These are the activations of a small network on made-up records, seen along a few directions, one row for each record.
Each row is followed by the record's values for the fields ZED, NARIM, TOFI, LAS, SISAB, NAL.
Not every record has every field; a missing one is left out.
The largest differences between rows may come from other fields.
In the rows, 500 means zero.
Strong random noise was added to every row along 9 fixed directions; ignore it. To show where, here is one row again and again, with new noise each time:
[473 537 426 618 651 590 467 417 531 588 472 704 617 371 612 370 557 677
 467 682 519 296 495 295 265]
[561 384 594 599 502 535 529 481 581 651 424 548 548 598 268 634 466 571
 595 639 542 476 675 692 809]
[487 654 619 449 399 629 293 770 566 556 444 549 677 385 513 397 501 424
 366 535 540 609 621 573 468]
[591 395 677 581 589 422 654 566 537 617 516 655 518 687 376 376 378 490
 464 492 645 587 556 512 499]
[554 595 368 515 419 587 479 604 304 390 575 501 561 446 483 518 603 482
 613 427 608 482 508 476 543]
[653 710 282 486 566 582 478 757 372 513 521 589 432 547 490 503 415 411
 436 407 582 547 577 487 456]
[473 416 625 472 554 525 567 449 588 523 501 610 477 599 475 406 421 585
 434 515 581 504 537 474 427]
[489 455 514 611 660 418 705 528 497 587 519 630 506 644 521 364 437 600
 512 502 570 478 507 368 396]
[570 397 441 486 561 669 461 240 594 564 446 620 348 566 335 706 428 704
 531 669 515 298 678 612 672]
[525 475 300 565 692 543 664 718 487 588 410 516 544 691 513 493 391 467
 438 476 546 537 440 511 451]
[372 609 678 527 443 410 520 631 541 497 533 527 639 406 522 311 591 523
 557 479 545 617 530 399 488]

[703 648 413 510 457 510 390 612 404 486 542 507 491 415 314 636 553 358
 613 442 583 589 618 610 702]
ZED is vige, NARIM is fevu, TOFI is bodob, SISAB is pas
[465 370 480 437 472 797 251 453 651 546 305 517 659 407 490 611 507 506
 363 683 472 376 512 703 509]
ZED is zoko, NARIM is refo, TOFI is bodob, SISAB is rasez, NAL is kosu
[347 791 489 461 403 395 471 743 597 498 484 304 574 397 566 522 533 543
 609 429 361 653 651 464 611]
ZED is vige, NARIM is fevu, TOFI is ruru, LAS is ved, SISAB is rasez, NAL is rafub
[470 655 611 538 516 325 527 435 554 535 535 558 435 350 489 415 522 559
 542 561 452 509 471 350 475]
ZED is zoko, NARIM is refo, TOFI is bodob, SISAB is rasez, NAL is rafub
[652 641 157 624 651 651 514 587 336 695 440 634 293 644 554 650 327 698
 405 656 436 185 714 466 433]
ZED is zoko, NARIM is refo, TOFI is bodob, SISAB is pas, NAL is rafub
[605 454 550 576 682 345 594 366 600 634 522 585 416 568 501 457 360 455
 439 531 432 523 465 434 369]
ZED is vige, NARIM is fevu, TOFI is vig, SISAB is rasez, NAL is rafub
[510 607 516 513 425 348 540 587 554 468 506 388 527 417 278 584 577 448
 718 486 529 676 513 558 815]
ZED is vige, NARIM is soleb, TOFI is ruru, LAS is ved, SISAB is rasez, NAL is rafub
[337 659 427 514 430 540 439 534 471 588 487 446 411 514 642 592 524 708
 549 551 297 347 780 522 646]
ZED is pep, NARIM is refo, TOFI is ruru, LAS is mur, SISAB is pas, NAL is pibe
[693 579 279 621 623 524 408 263 423 622 531 655 358 414 482 671 488 603
 570 673 407 216 617 448 515]
ZED is vige, NARIM is refo, TOFI is vig, SISAB is rasez, NAL is rafub
[498 396 528 616 524 414 647 480 473 571 483 437 509 588 363 577 507 484
 607 553 475 513 449 597 695]
ZED is pep, NARIM is refo, TOFI is bodob, SISAB is pas, NAL is rafub
[512 415 539 648 498 389 616 398 479 592 511 468 485 575 385 605 522 591
 684 570 441 408 586 542 753]
ZED is zoko, NARIM is refo, TOFI is ruru, LAS is mur, SISAB is rasez, NAL is rafub
[601 406 155 500 561 762 443 484 360 436 454 420 576 551 639 679 459 510
 443 516 490 316 379 537 312]
ZED is vige, NARIM is fevu, TOFI is vig, SISAB is rasez, NAL is rafub
[424 468 354 358 475 580 551 632 507 343 430 349 479 568 474 576 483 408
 466 379 556 652 363 599 560]
ZED is zoko, NARIM is refo, TOFI is ruru, LAS is mut, SISAB is pas, NAL is pibe
[594 539 395 537 653 497 567 705 540 637 432 502 584 619 613 445 342 427
 329 482 488 591 480 478 317]
ZED is vige, NARIM is fevu, TOFI is ruru, LAS is mut, SISAB is pas, NAL is pibe
[311 408 446 470 465 564 576 642 514 471 408 331 590 666 624 548 477 554
 507 441 419 511 535 610 574]
ZED is zoko, NARIM is refo, TOFI is ruru, LAS is ved, SISAB is rasez, NAL is pibe
[725 510 500 627 458 477 515 600 345 579 570 562 585 566 386 551 503 464
 614 461 614 506 661 542 599]
ZED is vige, NARIM is fevu, TOFI is ruru, LAS is mut, SISAB is pas, NAL is kosu
[485 621 738 485 465 397 546 628 527 571 541 596 458 543 584 267 383 549
 349 484 534 552 536 361 271]
ZED is zoko, NARIM is refo, TOFI is bodob, SISAB is rasez, NAL is rafub
[420 280 451 609 681 468 597 412 620 599 354 495 627 501 525 480 540 434
 457 631 445 451 233 510 447]
ZED is zoko, NARIM is refo, TOFI is vig, SISAB is rasez, NAL is kosu
[636 646 221 622 588 455 473 729 417 601 409 431 528 409 427 619 555 220
 531 519 411 572 387 603 664]
ZED is zoko, NARIM is refo, TOFI is vig, SISAB is rasez
[442 681 415 402 478 447 551 623 422 421 539 498 326 528 549 449 500 536
 502 358 510 554 528 387 467]
ZED is zoko, NARIM is soleb, TOFI is ruru, LAS is mut, SISAB is pas, NAL is kosu
[568 235 584 492 332 634 528 495 409 399 469 380 644 582 333 588 529 413
 498 518 654 512 331 705 637]
ZED is zoko, NARIM is refo, TOFI is ruru, LAS is ved, SISAB is pas, NAL is rafub
[505 594 438 608 434 506 472 441 515 561 417 450 524 336 341 653 623 615
 636 719 463 399 489 512 726]
ZED is zoko, NARIM is refo, TOFI is ruru, LAS is mut, SISAB is pas, NAL is rafub
[579 183 504 638 446 485 729 409 151 358 670 478 602 735 585 437 565 486
 664 336 648 407 370 464 407]
ZED is zoko, NARIM is refo, TOFI is vig, SISAB is rasez, NAL is pibe
[553 426 496 348 354 615 393 494 435 396 528 483 379 603 382 640 468 486
 522 387 578 531 676 703 681]
ZED is vige, NARIM is soleb, TOFI is ruru, LAS is mut, SISAB is pas, NAL is kosu
[448 476 566 410 361 532 423 556 474 359 527 380 631 434 528 477 591 392
 527 441 534 604 390 544 489]
ZED is vige, NARIM is soleb, TOFI is vig, SISAB is rasez, NAL is rafub
[511 379 237 540 680 542 653 278 393 412 566 497 462 584 721 510 458 669
 504 462 470 278 333 286 177]
ZED is vige, NARIM is fevu, TOFI is ruru, LAS is ved, SISAB is rasez, NAL is rafub
[452 174 493 362 537 652 595 175 488 291 529 533 394 677 538 508 464 623
 424 451 623 360 360 485 329]
ZED is vige, NARIM is refo, TOFI is ruru, LAS is ved, SISAB is pas, NAL is pibe
[582 484 559 512 493 552 504 552 292 472 624 720 475 589 609 313 459 550
 405 406 664 388 587 370 224]
ZED is zoko, NARIM is refo, TOFI is bodob, SISAB is pas, NAL is kosu
[662 612 543 722 648 471 368 390 597 776 452 822 562 272 461 425 489 592
 431 850 488 294 577 341 346]
ZED is zoko, NARIM is refo, TOFI is vig, SISAB is rasez, NAL is rafub
[478 507 450 523 418 541 560 413 376 441 589 474 449 505 525 576 540 654
 597 517 530 368 525 430 483]
ZED is pep, NARIM is fevu, TOFI is vig, SISAB is pas, NAL is rafub
[424 554 465 602 416 427 563 437 414 459 532 434 511 445 476 581 624 637
 719 549 440 392 555 452 676]
ZED is zoko, NARIM is refo, TOFI is ruru, LAS is ved, SISAB is rasez, NAL is rafub
[598 440 452 440 570 586 393 200 683 478 437 512 461 355 369 644 523 496
 478 637 485 472 406 549 553]
ZED is vige, NARIM is fevu, TOFI is ruru, LAS is mut, SISAB is pas, NAL is pibe

Here are new rows. What are their fields?
[531 709 473 422 535 490 337 461 745 621 394 468 378 349 391 639 423 459
 410 623 324 579 606 575 615]
ZED is vige, NARIM is fevu, TOFI is ruru, LAS is mut, SISAB is pas, NAL is rafub
[457 437 615 354 405 515 505 469 521 305 584 393 576 493 553 413 511 417
 508 321 587 643 407 499 418]
ZED is vige, NARIM is fevu, TOFI is bodob, SISAB is rasez, NAL is pibe
[435 173 665 567 726 442 602 466 746 685 365 555 625 700 503 414 407 474
 409 582 470 554 458 593 455]
ZED is vige, NARIM is soleb, TOFI is vig, SISAB is rasez
[584 499 380 656 603 424 604 450 475 643 490 477 536 559 515 595 451 550
 583 590 403 384 533 488 513]
ZED is vige, NARIM is fevu, TOFI is bodob, SISAB is rasez, NAL is rafub
[593 442 451 538 498 589 373 453 538 617 419 479 518 509 444 659 466 515
 514 610 395 425 651 693 682]
ZED is vige, NARIM is soleb, TOFI is ruru, LAS is mut, SISAB is rasez, NAL is pibe
[468 556 372 518 603 340 816 720 389 464 561 432 393 761 585 414 373 507
 528 282 533 598 435 353 399]
ZED is zoko, NARIM is refo, TOFI is ruru, LAS is ved, SISAB is rasez, NAL is rafub
[425 599 312 330 507 717 251 416 628 455 399 441 423 375 578 662 533 552
 452 564 334 386 606 585 529]
ZED is vige, NARIM is soleb, TOFI is bodob, SISAB is rasez
[665 577 283 508 597 611 487 554 325 525 554 660 356 608 568 523 405 490
 398 465 560 391 559 462 350]
ZED is pep, NARIM is refo, TOFI is vig, SISAB is pas, NAL is pibe
[326 465 483 469 440 672 423 467 594 605 361 391 463 598 659 643 409 713
 398 666 267 292 678 612 520]
ZED is zoko, NARIM is refo, TOFI is vig, SISAB is rasez, NAL is rafub
[575 406 510 590 350 508 564 492 254 468 581 466 465 629 369 637 548 516
 671 475 571 412 601 602 737]
ZED is zoko, NARIM is refo, TOFI is vig, SISAB is pas, NAL is rafub
[380 533 613 416 356 432 527 368 513 351 557 399 375 424 481 504 565 557
 577 473 466 527 439 458 548]
ZED is zoko, NARIM is refo, TOFI is vig, SISAB is rasez, NAL is rafub
[743 243 628 531 513 516 579 274 432 451 603 572 502 621 362 525 404 466
 502 478 676 467 409 549 441]
ZED is vige, NARIM is fevu, TOFI is bodob, SISAB is rasez, NAL is rafub
[507 587 495 323 472 602 376 435 580 474 530 512 276 576 550 605 368 594
 430 426 420 448 787 579 507]
ZED is vige, NARIM is fevu, TOFI is bodob, SISAB is rasez
[444 485 594 488 478 467 509 446 600 537 513 504 530 473 571 462 489 545
 472 505 436 506 522 469 444]
ZED is pep, NARIM is fevu, TOFI is ruru, LAS is mut, SISAB is rasez, NAL is kosu
[650 634 650 465 420 542 282 501 551 501 532 610 585 276 407 475 520 446
 448 580 595 572 547 476 429]
ZED is vige, NARIM is fevu, TOFI is vig, SISAB is pas, NAL is rafub
[562 469 449 501 589 496 578 501 405 486 523 573 425 581 569 397 425 425
 382 442 555 496 368 441 310]
ZED is zoko, NARIM is refo, TOFI is bodob, SISAB is pas, NAL is pibe
